Each row below holds a small network's activations on one record, seen along a few directions.
Each row is followed by the record's values for the fields L, W, G, Y, S.
A field that a record lacks is left out.
The largest differences between rows may come from other fields.
In the rows, zero is written as 500.
Strong random noise was added to every row along 18 fixed directions; ignore it. To show where, here is one row again and again, with new noise each time:
501, 555, 660, 491, 464, 618, 565, 615, 365, 336, 547, 532, 515, 411, 682, 637, 322, 380, 482, 671, 541, 534, 491, 379, 486, 698, 465, 561, 485, 413, 540, 729, 629, 584, 590, 448, 486, 621
479, 462, 371, 633, 646, 507, 345, 466, 434, 440, 695, 640, 543, 431, 441, 614, 588, 349, 510, 650, 441, 467, 454, 577, 381, 538, 588, 589, 462, 351, 365, 337, 464, 637, 676, 630, 640, 378
738, 419, 521, 470, 354, 538, 616, 618, 331, 276, 534, 356, 502, 533, 534, 564, 452, 427, 372, 623, 518, 423, 613, 437, 482, 378, 554, 439, 458, 535, 468, 459, 574, 572, 572, 482, 447, 541
577, 516, 778, 678, 499, 435, 531, 586, 515, 537, 621, 653, 547, 437, 408, 316, 527, 137, 480, 444, 710, 623, 327, 430, 585, 723, 522, 556, 609, 418, 531, 537, 396, 332, 589, 696, 377, 568
684, 514, 339, 696, 482, 480, 404, 633, 422, 304, 574, 505, 536, 585, 383, 703, 473, 409, 498, 474, 396, 342, 464, 703, 568, 270, 507, 265, 491, 525, 295, 581, 448, 747, 668, 577, 485, 586
454, 604, 671, 438, 457, 628, 513, 679, 391, 476, 335, 327, 418, 451, 493, 304, 542, 556, 535, 605, 527, 635, 581, 307, 589, 683, 562, 613, 564, 356, 609, 509, 552, 493, 548, 433, 534, 566
547, 472, 520, 555, 351, 599, 649, 567, 468, 458, 434, 284, 417, 461, 445, 452, 580, 626, 477, 680, 482, 479, 531, 515, 492, 464, 606, 442, 397, 458, 659, 493, 737, 679, 661, 413, 413, 589
534, 578, 434, 274, 548, 619, 371, 514, 390, 604, 365, 482, 478, 635, 370, 420, 543, 682, 460, 487, 467, 554, 640, 615, 337, 392, 485, 507, 494, 441, 350, 490, 459, 400, 603, 473, 570, 414
701, 644, 313, 555, 618, 536, 387, 524, 586, 403, 510, 365, 485, 565, 567, 578, 602, 601, 435, 430, 488, 272, 688, 542, 582, 451, 592, 548, 404, 423, 445, 567, 347, 435, 217, 518, 432, 401
513, 368, 437, 545, 773, 413, 488, 586, 723, 585, 541, 360, 609, 413, 375, 464, 475, 508, 522, 614, 537, 484, 528, 493, 674, 360, 558, 540, 600, 319, 505, 552, 176, 417, 456, 439, 470, 447
575, 449, 558, 443, 555, 554, 414, 266, 516, 526, 515, 599, 386, 556, 538, 468, 684, 562, 450, 581, 647, 518, 579, 651, 255, 523, 515, 613, 270, 293, 487, 356, 614, 499, 592, 517, 444, 257
495, 478, 300, 683, 618, 483, 386, 537, 467, 500, 418, 405, 532, 626, 318, 575, 552, 576, 676, 489, 348, 477, 456, 589, 589, 296, 700, 341, 543, 452, 508, 608, 501, 607, 562, 567, 603, 479
380, 602, 553, 602, 628, 543, 463, 410, 629, 499, 499, 564, 551, 484, 526, 536, 563, 491, 483, 542, 528, 487, 474, 472, 663, 613, 593, 607, 491, 537, 519, 539, 448, 501, 447, 557, 515, 507
248, 558, 445, 449, 538, 560, 500, 403, 581, 672, 430, 620, 541, 411, 641, 602, 435, 543, 528, 545, 420, 491, 426, 496, 483, 626, 562, 657, 464, 485, 721, 614, 658, 379, 397, 534, 591, 586
533, 488, 498, 429, 554, 459, 488, 499, 472, 635, 590, 580, 505, 563, 390, 491, 522, 636, 430, 462, 497, 519, 486, 475, 317, 656, 493, 566, 456, 505, 401, 646, 379, 519, 557, 375, 614, 323
591, 451, 633, 557, 431, 388, 620, 401, 524, 483, 408, 382, 495, 670, 371, 386, 633, 441, 471, 420, 685, 585, 551, 433, 627, 508, 584, 496, 459, 575, 642, 490, 510, 492, 504, 512, 524, 390
520, 302, 603, 439, 391, 367, 603, 425, 562, 696, 486, 636, 533, 688, 413, 537, 499, 506, 379, 400, 562, 544, 405, 557, 448, 393, 582, 496, 506, 618, 504, 434, 449, 390, 607, 503, 630, 306
457, 425, 389, 532, 553, 389, 554, 517, 477, 453, 462, 427, 542, 468, 619, 664, 459, 389, 582, 417, 437, 503, 543, 444, 603, 498, 523, 542, 500, 408, 722, 673, 553, 465, 343, 502, 579, 478
563, 519, 380, 650, 592, 452, 383, 434, 561, 497, 490, 397, 551, 491, 298, 329, 507, 415, 601, 531, 590, 473, 459, 577, 560, 373, 584, 414, 545, 372, 580, 454, 439, 418, 519, 657, 491, 593
366, 379, 457, 672, 579, 373, 572, 336, 537, 437, 596, 466, 577, 401, 497, 522, 549, 309, 561, 499, 527, 586, 442, 465, 605, 519, 598, 543, 546, 433, 695, 408, 550, 484, 538, 619, 615, 425

527, 721, 440, 360, 291, 662, 651, 530, 410, 463, 597, 446, 543, 496, 552, 578, 478, 501, 204, 522, 472, 420, 658, 563, 444, 564, 454, 580, 473, 732, 426, 317, 569, 497, 586, 524, 593, 540 : <W:w2 G:g1 Y:y1 S:s3>
468, 543, 462, 262, 559, 617, 339, 449, 639, 598, 343, 523, 475, 508, 626, 551, 321, 657, 511, 693, 569, 385, 568, 579, 416, 412, 413, 602, 396, 345, 500, 523, 493, 398, 394, 403, 517, 560 : <W:w1 G:g2 Y:y1 S:s5>
462, 374, 466, 406, 411, 363, 568, 533, 436, 457, 331, 429, 512, 526, 489, 530, 525, 418, 519, 482, 448, 508, 572, 383, 632, 423, 452, 538, 482, 626, 650, 439, 560, 602, 413, 448, 596, 593 : <W:w1 G:g1 Y:y2 S:s4>
475, 345, 476, 442, 361, 316, 708, 306, 513, 437, 498, 389, 484, 576, 549, 637, 468, 488, 460, 268, 586, 582, 568, 634, 470, 414, 330, 401, 435, 503, 667, 587, 621, 553, 600, 370, 621, 301 : <W:w2 G:g2 Y:y2 S:s4>
466, 669, 490, 402, 394, 569, 398, 535, 419, 495, 354, 435, 502, 624, 471, 477, 433, 359, 562, 554, 639, 613, 616, 531, 476, 507, 487, 574, 568, 371, 567, 381, 597, 426, 590, 604, 697, 514 : <L:l1 W:w1 G:g2>
522, 346, 384, 398, 582, 546, 384, 651, 341, 551, 530, 597, 535, 386, 431, 433, 489, 423, 534, 565, 314, 578, 490, 629, 329, 217, 463, 434, 645, 387, 333, 315, 445, 391, 660, 616, 387, 606 : <L:l2 W:w3 G:g1 Y:y2 S:s2>
771, 477, 484, 350, 516, 404, 290, 512, 474, 678, 316, 682, 424, 720, 368, 393, 532, 502, 541, 527, 616, 365, 518, 474, 365, 475, 438, 553, 287, 555, 463, 508, 402, 502, 254, 506, 446, 556 : <W:w3 G:g1 Y:y3 S:s6>
488, 614, 555, 605, 532, 483, 392, 433, 578, 449, 591, 640, 512, 525, 465, 555, 581, 320, 448, 570, 648, 458, 482, 579, 533, 630, 457, 621, 427, 474, 378, 353, 414, 657, 607, 585, 584, 428 : <L:l2 W:w1 G:g1>
377, 427, 610, 641, 652, 510, 545, 527, 627, 660, 460, 573, 520, 405, 373, 425, 578, 443, 626, 636, 492, 601, 336, 511, 619, 526, 552, 489, 499, 495, 610, 576, 530, 566, 574, 527, 307, 646 : <W:w3 G:g2 Y:y3 S:s6>
484, 539, 358, 386, 454, 519, 614, 550, 462, 576, 422, 290, 573, 640, 399, 609, 424, 554, 476, 443, 486, 546, 630, 579, 510, 360, 528, 453, 572, 515, 559, 592, 507, 430, 589, 446, 682, 391 : <W:w2 G:g2>
515, 556, 391, 528, 549, 498, 398, 337, 682, 575, 689, 698, 497, 426, 583, 579, 526, 466, 411, 490, 576, 351, 468, 728, 318, 548, 408, 586, 377, 389, 419, 377, 457, 438, 461, 584, 422, 407 : <L:l1 W:w3 G:g1>
335, 470, 530, 513, 498, 367, 464, 398, 656, 431, 617, 471, 411, 351, 547, 436, 561, 611, 419, 417, 537, 520, 499, 486, 554, 645, 330, 590, 521, 394, 401, 246, 289, 679, 579, 310, 682, 286 : <L:l2 W:w3 G:g2>
488, 388, 555, 594, 580, 429, 425, 540, 502, 472, 486, 601, 479, 404, 411, 465, 596, 374, 576, 604, 493, 529, 420, 551, 537, 480, 442, 486, 449, 404, 514, 497, 514, 699, 627, 518, 378, 642 : <W:w2 G:g1 Y:y2 S:s4>
391, 553, 390, 457, 567, 556, 434, 334, 315, 317, 541, 543, 609, 389, 468, 476, 357, 357, 531, 485, 442, 590, 511, 621, 475, 329, 376, 360, 630, 552, 411, 408, 579, 436, 674, 681, 525, 687 : <W:w2 G:g1>
477, 422, 568, 523, 560, 611, 342, 741, 557, 582, 540, 596, 470, 292, 417, 384, 342, 568, 546, 718, 390, 463, 299, 607, 450, 367, 463, 395, 628, 298, 304, 437, 373, 525, 746, 484, 360, 741 : <W:w1 G:g2 Y:y1 S:s5>
818, 320, 428, 502, 590, 498, 427, 407, 364, 428, 374, 463, 464, 798, 434, 578, 607, 547, 600, 576, 516, 415, 597, 515, 383, 184, 736, 380, 327, 521, 477, 563, 607, 493, 382, 569, 348, 376 : <W:w2 G:g2>
451, 501, 433, 481, 580, 484, 352, 534, 624, 629, 430, 490, 413, 352, 526, 354, 582, 492, 568, 551, 528, 451, 506, 506, 514, 557, 493, 669, 456, 252, 603, 289, 425, 415, 361, 546, 476, 492 : <L:l2 W:w3 G:g2>
539, 471, 321, 455, 679, 405, 452, 174, 428, 368, 560, 403, 647, 589, 376, 446, 405, 454, 581, 478, 642, 623, 639, 547, 395, 347, 408, 401, 531, 513, 505, 525, 448, 441, 513, 550, 602, 415 : <L:l1 W:w3 G:g1 Y:y2 S:s2>
622, 467, 491, 620, 660, 530, 493, 637, 523, 440, 526, 359, 454, 464, 514, 513, 564, 548, 602, 582, 491, 491, 559, 463, 580, 470, 562, 461, 480, 304, 496, 603, 416, 578, 428, 433, 351, 437 : <W:w3 G:g1 Y:y3 S:s6>
375, 539, 319, 583, 581, 433, 458, 491, 643, 531, 571, 548, 553, 412, 566, 697, 474, 487, 509, 423, 399, 388, 474, 613, 583, 511, 435, 538, 496, 460, 524, 579, 426, 568, 435, 488, 592, 496 : <W:w1 G:g1 Y:y2 S:s4>
631, 566, 369, 514, 576, 461, 368, 200, 636, 527, 726, 597, 548, 477, 416, 398, 340, 565, 459, 528, 717, 327, 424, 647, 206, 523, 373, 428, 384, 469, 400, 552, 402, 395, 463, 515, 442, 493 : <W:w3 G:g1>
442, 484, 627, 545, 581, 595, 483, 460, 457, 462, 505, 566, 453, 533, 509, 495, 538, 694, 510, 553, 420, 551, 443, 475, 515, 525, 593, 440, 497, 556, 358, 527, 495, 612, 603, 433, 484, 425 : <W:w2 G:g1 Y:y3 S:s1>
514, 592, 520, 617, 567, 489, 387, 522, 669, 506, 418, 579, 499, 438, 423, 482, 515, 374, 563, 540, 600, 425, 434, 701, 664, 428, 349, 428, 431, 428, 502, 567, 468, 611, 522, 566, 266, 754 : <W:w3 G:g1>
541, 528, 447, 578, 356, 556, 497, 489, 557, 467, 615, 447, 448, 468, 472, 442, 485, 654, 407, 482, 486, 383, 430, 591, 400, 457, 532, 376, 500, 503, 383, 383, 510, 526, 608, 489, 486, 490 : <L:l2 W:w3 G:g2 Y:y3 S:s1>
301, 628, 298, 498, 453, 557, 515, 348, 596, 578, 512, 388, 584, 554, 414, 552, 416, 772, 475, 632, 433, 436, 506, 463, 478, 536, 626, 519, 518, 701, 570, 462, 543, 638, 528, 405, 824, 501 : <L:l1 W:w2 G:g1 Y:y2 S:s2>
627, 433, 609, 576, 562, 499, 533, 473, 521, 601, 521, 643, 431, 639, 567, 624, 552, 579, 551, 417, 513, 514, 433, 598, 409, 509, 560, 439, 379, 458, 497, 755, 553, 511, 469, 469, 335, 354 : <W:w2 G:g1 Y:y1 S:s3>
266, 449, 569, 421, 532, 507, 378, 584, 616, 537, 400, 601, 509, 330, 526, 552, 356, 428, 545, 807, 497, 486, 411, 474, 602, 544, 371, 646, 494, 393, 524, 369, 467, 720, 633, 409, 646, 714 : <W:w1 G:g2 Y:y1 S:s5>
603, 251, 552, 546, 472, 373, 489, 297, 422, 387, 471, 506, 346, 443, 594, 354, 577, 490, 659, 441, 540, 565, 453, 509, 407, 367, 458, 371, 383, 379, 662, 398, 698, 528, 444, 534, 302, 493 : <L:l2 W:w2 G:g1 Y:y1 S:s3>
531, 354, 636, 564, 586, 499, 469, 571, 361, 351, 552, 572, 487, 527, 522, 562, 545, 407, 546, 640, 473, 589, 471, 354, 511, 515, 585, 520, 536, 487, 347, 427, 474, 658, 589, 505, 491, 404 : <L:l2 W:w3 G:g2>
524, 341, 432, 518, 582, 456, 448, 439, 507, 569, 587, 463, 452, 364, 469, 343, 509, 535, 576, 529, 504, 524, 443, 528, 316, 460, 546, 501, 515, 229, 582, 418, 499, 351, 529, 525, 473, 416 : <W:w2 G:g2 Y:y2 S:s4>
709, 714, 483, 686, 306, 501, 506, 520, 475, 507, 665, 425, 408, 556, 415, 340, 569, 485, 458, 340, 640, 423, 463, 566, 343, 727, 543, 462, 448, 415, 538, 528, 521, 459, 513, 578, 507, 406 : <L:l2 W:w2 G:g1 Y:y1 S:s5>
659, 430, 748, 538, 391, 454, 626, 419, 501, 242, 558, 457, 400, 487, 637, 407, 511, 676, 360, 413, 556, 469, 517, 393, 603, 495, 430, 360, 465, 690, 400, 504, 449, 628, 448, 347, 276, 542 : <W:w2 G:g1 Y:y1 S:s3>
357, 590, 556, 467, 430, 476, 561, 512, 636, 416, 614, 535, 498, 335, 762, 611, 287, 524, 391, 380, 513, 475, 483, 511, 621, 620, 275, 524, 610, 501, 446, 471, 356, 501, 481, 386, 615, 490 : <L:l1 W:w3 G:g1 Y:y3 S:s6>
542, 638, 651, 558, 397, 593, 478, 822, 335, 394, 427, 541, 455, 598, 636, 622, 430, 434, 538, 272, 362, 585, 479, 485, 678, 521, 510, 378, 705, 503, 350, 659, 470, 491, 537, 542, 494, 543 : <L:l1 W:w2 G:g1 Y:y1 S:s3>
544, 443, 483, 402, 517, 447, 420, 407, 305, 465, 400, 599, 595, 697, 317, 497, 464, 347, 561, 525, 523, 580, 499, 453, 462, 352, 509, 432, 526, 715, 394, 455, 519, 498, 564, 617, 600, 552 : <W:w1 G:g2>
417, 355, 594, 346, 359, 380, 551, 668, 539, 654, 419, 711, 424, 494, 602, 573, 582, 599, 348, 317, 288, 423, 422, 375, 572, 563, 439, 612, 503, 752, 394, 385, 371, 518, 341, 366, 550, 466 : <W:w3 G:g2 Y:y3 S:s1>

Here are new rows. What are their fields?
573, 465, 592, 508, 539, 458, 497, 602, 578, 585, 415, 391, 517, 563, 347, 369, 477, 491, 577, 544, 623, 587, 497, 489, 564, 460, 505, 463, 562, 373, 548, 607, 393, 451, 532, 467, 443, 519 : <L:l1 W:w1 G:g2 Y:y1 S:s5>
486, 491, 567, 434, 672, 495, 407, 557, 385, 596, 436, 551, 525, 558, 339, 379, 606, 460, 622, 592, 518, 642, 526, 329, 445, 638, 538, 615, 490, 498, 463, 599, 444, 526, 486, 486, 529, 455 : <L:l2 W:w1 G:g1 Y:y1 S:s5>
399, 633, 402, 560, 410, 390, 479, 390, 481, 366, 480, 466, 581, 443, 460, 446, 515, 213, 490, 425, 580, 474, 531, 444, 684, 571, 415, 560, 540, 641, 621, 286, 526, 510, 416, 673, 649, 660 : <W:w3 G:g1>
499, 509, 523, 584, 502, 429, 471, 444, 556, 562, 540, 559, 483, 554, 404, 442, 572, 504, 514, 366, 546, 511, 412, 527, 494, 557, 503, 463, 511, 545, 449, 494, 427, 481, 506, 519, 500, 410 : <W:w3 G:g2>
470, 529, 574, 515, 434, 657, 570, 361, 401, 470, 566, 513, 412, 530, 463, 413, 697, 822, 419, 534, 397, 541, 485, 475, 310, 551, 652, 441, 419, 719, 356, 429, 685, 609, 643, 447, 391, 410 : <L:l2 W:w1 G:g2>
553, 561, 542, 456, 355, 561, 545, 520, 443, 495, 530, 545, 458, 588, 513, 487, 630, 628, 304, 411, 410, 427, 545, 459, 476, 546, 581, 542, 487, 732, 349, 336, 484, 498, 497, 494, 533, 405 : <W:w1 G:g1 Y:y2 S:s4>
563, 392, 469, 450, 450, 421, 581, 628, 341, 626, 317, 433, 508, 640, 364, 515, 611, 305, 623, 440, 495, 621, 545, 473, 476, 457, 572, 518, 468, 451, 727, 644, 670, 442, 499, 560, 520, 490 : <W:w2 G:g2 Y:y2 S:s4>
487, 538, 398, 451, 570, 534, 478, 418, 463, 552, 429, 433, 498, 596, 534, 535, 563, 651, 533, 477, 432, 472, 586, 437, 439, 528, 650, 561, 425, 518, 600, 619, 571, 406, 325, 482, 558, 401 : <W:w2 G:g2 Y:y1 S:s5>
465, 450, 678, 443, 420, 610, 719, 578, 360, 530, 640, 530, 547, 426, 538, 479, 423, 444, 412, 593, 502, 660, 439, 399, 365, 624, 525, 498, 603, 573, 460, 507, 602, 426, 711, 488, 467, 483 : <L:l1 W:w3 G:g1 Y:y3 S:s6>
572, 390, 569, 526, 634, 457, 318, 467, 491, 475, 533, 608, 477, 494, 418, 395, 498, 509, 581, 658, 552, 476, 415, 398, 412, 531, 532, 527, 455, 422, 374, 462, 383, 573, 499, 481, 489, 497 : <W:w1 G:g2 Y:y1 S:s5>
314, 526, 552, 539, 499, 526, 482, 371, 580, 464, 477, 545, 476, 457, 702, 502, 451, 559, 512, 322, 448, 588, 454, 570, 635, 407, 494, 460, 649, 483, 513, 354, 524, 336, 465, 589, 526, 458 : <L:l2 W:w3 G:g1 Y:y1 S:s3>
540, 528, 477, 412, 474, 566, 415, 613, 442, 364, 458, 458, 444, 447, 629, 532, 443, 497, 484, 500, 442, 432, 578, 480, 535, 446, 411, 498, 529, 423, 380, 408, 453, 472, 440, 475, 489, 526 : <W:w3 G:g2 Y:y3 S:s1>
399, 445, 245, 660, 478, 309, 571, 269, 682, 404, 687, 521, 569, 307, 550, 594, 471, 596, 441, 421, 347, 256, 387, 523, 575, 494, 436, 421, 422, 781, 598, 492, 497, 687, 292, 465, 492, 677 : <L:l1 W:w2 G:g1 Y:y1 S:s5>
493, 522, 433, 557, 500, 467, 481, 279, 580, 375, 610, 449, 452, 469, 646, 506, 500, 615, 479, 321, 543, 430, 519, 534, 447, 518, 466, 445, 467, 451, 489, 470, 492, 396, 370, 482, 515, 328 : <W:w3 G:g2 Y:y3 S:s1>
500, 414, 609, 630, 386, 401, 496, 381, 702, 525, 553, 571, 381, 500, 523, 458, 496, 654, 452, 327, 560, 452, 328, 686, 540, 417, 454, 350, 514, 448, 449, 406, 430, 536, 623, 451, 455, 398 : <W:w2 G:g2>
477, 500, 365, 529, 533, 374, 368, 372, 483, 455, 357, 425, 565, 727, 298, 521, 431, 583, 649, 713, 565, 441, 512, 306, 535, 507, 616, 520, 413, 652, 593, 543, 514, 806, 450, 416, 861, 530 : <L:l1 W:w1 G:g1 Y:y2 S:s4>
501, 423, 517, 421, 515, 497, 534, 708, 538, 611, 441, 514, 521, 475, 607, 672, 342, 407, 524, 645, 505, 453, 483, 448, 533, 540, 511, 614, 468, 337, 628, 658, 486, 478, 433, 420, 562, 520 : <W:w2 G:g2 Y:y3 S:s1>
414, 520, 418, 447, 679, 602, 579, 516, 544, 683, 488, 459, 570, 451, 436, 508, 706, 502, 519, 453, 416, 607, 595, 642, 469, 391, 562, 538, 519, 455, 519, 584, 549, 289, 503, 572, 279, 424 : <L:l2 W:w1 G:g1>
